These are the activations of a small network on made-up records, seen along a few directions, one row for each record.
After each row come some of the record's fields: P, F, Z, G, M.
Not every record has every field; a missing one is left out.
Other fields move the rows too, some of them a lot.
In the rows, zero is written as 500.
Random noise pushes rows far along 6 fixed directions. That doesn't count. These rows show it; they differ only by the noise:
[367 416 637 508 374 427 397 505 415 464 448 597 376 646 439 358 530 659
 458 578 445]
[289 668 598 578 584 391 585 487 545 569 460 566 577 405 551 461 449 562
 543 440 545]
[376 260 524 594 539 412 385 457 449 548 715 403 491 612 599 639 341 477
 271 497 469]
[628 233 528 513 459 551 363 532 546 673 717 498 569 690 450 508 345 338
 293 505 515]
[335 524 492 738 478 621 668 563 512 620 512 617 389 474 651 333 397 541
 592 433 422]
[731 671 404 387 607 452 358 617 701 633 564 622 461 504 379 391 499 242
 286 529 548]
[538 493 686 473 417 521 501 538 615 682 473 620 688 574 340 326 445 453
 530 491 591]
[408 477 497 549 477 421 395 546 507 479 519 543 284 566 512 388 497 516
 336 577 414]

[672 692 405 290 554 469 316 465 370 318 467 704 437 540 356 468 700 712
 630 476 540]
(P p1; F f2; Z z1; G g3; M m4)
[658 445 467 516 464 698 590 547 638 596 559 494 588 510 400 416 458 361
 578 465 527]
(G g3; M m5)
[635 713 577 377 480 543 650 663 578 538 289 546 429 481 368 433 618 379
 566 596 591]
(P p2; F f1; Z z2; M m2)
[303 644 498 517 501 387 571 479 576 395 278 438 376 343 555 417 587 480
 483 600 408]
(P p2; F f1; Z z2; G g3; M m2)
[456 489 538 622 493 501 542 554 755 557 536 384 471 426 483 336 422 361
 368 542 486]
(P p2; F f2; Z z1; G g5; M m3)
[540 424 517 460 473 500 419 525 467 531 553 580 454 638 440 474 479 484
 419 528 471]
(G g5; M m5)
[525 623 484 492 559 525 544 462 557 562 510 551 645 396 478 497 494 512
 609 409 563]
(G g9; M m2)
[416 725 501 453 604 275 393 510 696 448 447 449 415 340 412 420 564 451
 311 576 505]
(G g5; M m2)
[150 459 472 645 558 403 562 429 194 382 478 575 256 583 796 634 472 712
 493 480 341]
(P p1; F f1; Z z2; G g5; M m5)
[496 334 572 479 418 512 525 568 443 479 498 332 378 588 450 610 518 480
 419 614 501]
(M m2)
[379 523 445 493 659 286 441 389 523 482 557 331 575 386 637 717 432 401
 299 485 495]
(P p1; F f2; Z z2; G g9; M m2)
[261 641 323 647 635 412 545 473 492 377 498 438 265 304 732 525 505 548
 447 488 350]
(G g9; M m1)
[566 765 572 164 610 235 254 423 423 332 392 673 634 509 276 575 697 649
 530 520 636]
(P p1; F f1; Z z1; G g5; M m6)
[536 655 366 469 667 415 461 475 581 347 571 372 460 361 493 630 584 482
 453 488 544]
(P p2; F f1; Z z1; G g3; M m8)
[308 634 543 510 551 488 589 417 297 424 435 619 579 445 571 569 541 813
 780 395 525]
(G g3; M m4)
[436 470 495 579 554 403 452 512 709 495 600 310 497 380 485 503 403 368
 292 552 518]
(P p1; F f1; Z z1; G g9; M m2)
[778 238 423 334 467 610 337 358 319 591 643 590 783 694 478 699 463 441
 526 396 529]
(P p1; F f2; Z z2; G g3; M m2)
[636 744 420 454 645 459 501 634 585 577 554 642 471 459 486 505 474 377
 441 469 572]
(P p2; F f1; Z z1; G g5; M m5)
[627 690 332 392 758 397 392 411 530 525 623 544 706 376 539 705 474 407
 458 365 587]
(P p1; F f2; Z z1; G g9; M m4)
[371 471 711 594 515 425 589 530 712 637 557 334 772 401 467 510 315 412
 446 502 631]
(P p2; F f1; Z z1; G g9; M m4)
[138 212 619 684 307 440 418 482 323 372 485 495 180 705 598 363 475 731
 371 625 277]
(P p1; F f1; Z z2; G g5; M m5)
[539 722 415 486 584 471 461 591 622 443 495 568 399 398 445 374 541 481
 471 527 525]
(P p1; F f1; Z z1; G g3; M m4)
[694 496 313 523 484 732 446 529 405 512 616 700 422 574 514 403 527 587
 659 391 445]
(P p1; F f2; Z z1; G g9; M m4)
[498 890 276 509 633 502 551 519 525 322 386 651 293 283 531 393 680 609
 673 457 459]
(P p1; F f1; Z z1; G g3; M m8)
[414 564 497 419 543 316 327 478 483 418 480 499 429 489 471 505 537 559
 357 578 465]
(G g9; M m4)
[496 349 501 508 475 493 412 510 465 626 568 560 513 624 552 511 392 400
 343 521 436]
(P p1; F f1; Z z2; G g5; M m4)
[391 429 646 625 313 612 571 579 536 627 426 620 471 563 453 211 436 593
 592 536 441]
(G g5; M m4)
[643 111 482 535 378 586 359 500 621 593 686 336 532 638 427 474 378 275
 251 580 426]
(G g9; M m8)
[549 494 616 343 285 425 348 502 638 362 250 483 397 503 226 189 718 502
 443 707 429]
(G g9; M m7)
[526 377 569 491 457 520 420 525 437 578 594 593 592 613 472 499 387 535
 477 490 532]
(P p1; F f1; Z z1; G g5; M m4)
[397 523 640 405 587 278 484 463 464 399 477 305 566 468 458 715 517 541
 413 551 604]
(P p1; F f2; Z z1; M m2)
[525 525 505 402 434 547 543 421 291 503 357 686 549 577 541 526 587 626
 684 460 474]
(P p2; F f2; Z z2; G g3; M m2)
[506 610 464 391 464 429 378 535 393 305 401 600 233 557 434 408 684 684
 479 603 430]
(P p2; F f2; Z z1; G g3; M m4)
[553 189 406 619 363 665 397 463 447 372 668 406 307 617 482 434 509 622
 482 513 387]
(P p1; F f2; Z z1; G g3; M m2)
[309 721 594 516 563 442 617 355 481 484 381 597 828 300 517 512 517 700
 835 340 599]
(P p1; F f1; Z z1; G g9; M m2)
[592 255 572 511 432 618 440 410 375 628 692 570 777 669 483 582 385 585
 574 368 570]
(P p1; F f2; Z z1; G g9; M m2)

Here are new rows. What are their fields?
[658 602 329 470 578 500 398 548 616 573 538 643 487 453 503 416 490 304
 400 487 457]
(P p1; F f1; Z z1; G g5; M m8)
[469 214 481 579 423 606 538 436 502 619 539 411 615 549 613 522 356 345
 443 499 395]
(P p1; F f2; Z z2; G g3; M m4)
[691 486 305 589 650 663 544 500 744 628 720 386 658 355 525 525 365 234
 468 378 542]
(P p1; F f2; Z z1; G g3; M m4)
[544 501 480 684 466 785 745 588 504 611 553 548 512 482 555 418 446 538
 752 372 523]
(P p1; F f2; Z z1; M m2)
[574 541 389 667 550 770 712 468 590 604 588 551 693 351 564 447 411 479
 798 301 553]
(P p1; F f1; Z z1; G g3; M m2)
[694 536 407 387 524 514 481 592 469 530 456 496 355 566 473 581 581 339
 387 564 490]
(P p1; F f2; Z z2; M m2)
[465 284 625 647 335 632 646 610 560 578 499 352 486 538 484 439 392 430
 519 569 503]
(P p1; F f1; Z z1; M m2)
[476 622 539 468 578 469 634 525 411 534 469 490 567 450 548 668 495 547
 618 437 603]
(P p1; F f2; Z z1; M m2)
[347 465 459 556 526 452 568 448 496 462 432 410 465 448 620 559 472 420
 453 531 408]
(P p1; F f1; Z z2; G g3; M m5)
[486 102 441 579 296 620 394 500 279 482 594 496 259 746 642 520 423 548
 397 591 328]
(P p2; F f1; Z z2; G g9; M m2)
[652 705 505 412 370 624 580 588 492 448 246 689 378 490 332 262 720 592
 753 533 501]
(P p1; F f2; Z z1; M m2)
[225 395 537 677 641 400 634 445 407 582 630 372 519 516 782 777 310 465
 361 437 475]
(P p2; F f1; Z z2; G g5; M m5)
[513 733 405 438 596 477 491 421 375 354 455 622 451 428 530 549 654 722
 683 413 526]
(P p2; F f2; Z z1; G g9; M m2)
[603 359 459 401 539 446 400 442 498 568 579 409 611 563 538 698 436 297
 305 529 511]
(P p2; F f1; Z z2; G g9; M m2)
[393 138 567 634 428 448 375 395 668 466 686 163 560 509 459 515 376 426
 251 557 455]
(P p1; F f2; Z z1; G g9; M m2)
[436 398 488 497 489 372 327 441 563 234 568 225 303 488 407 530 619 597
 318 616 453]
(P p2; F f2; Z z1; G g3; M m2)
[524 168 603 460 388 558 430 470 292 505 607 380 565 729 488 688 456 563
 479 508 523]
(P p1; F f2; Z z2; M m2)
[629 706 353 258 668 336 270 391 346 276 524 607 525 483 414 694 701 655
 543 446 565]
(P p1; F f1; Z z1; G g3; M m8)
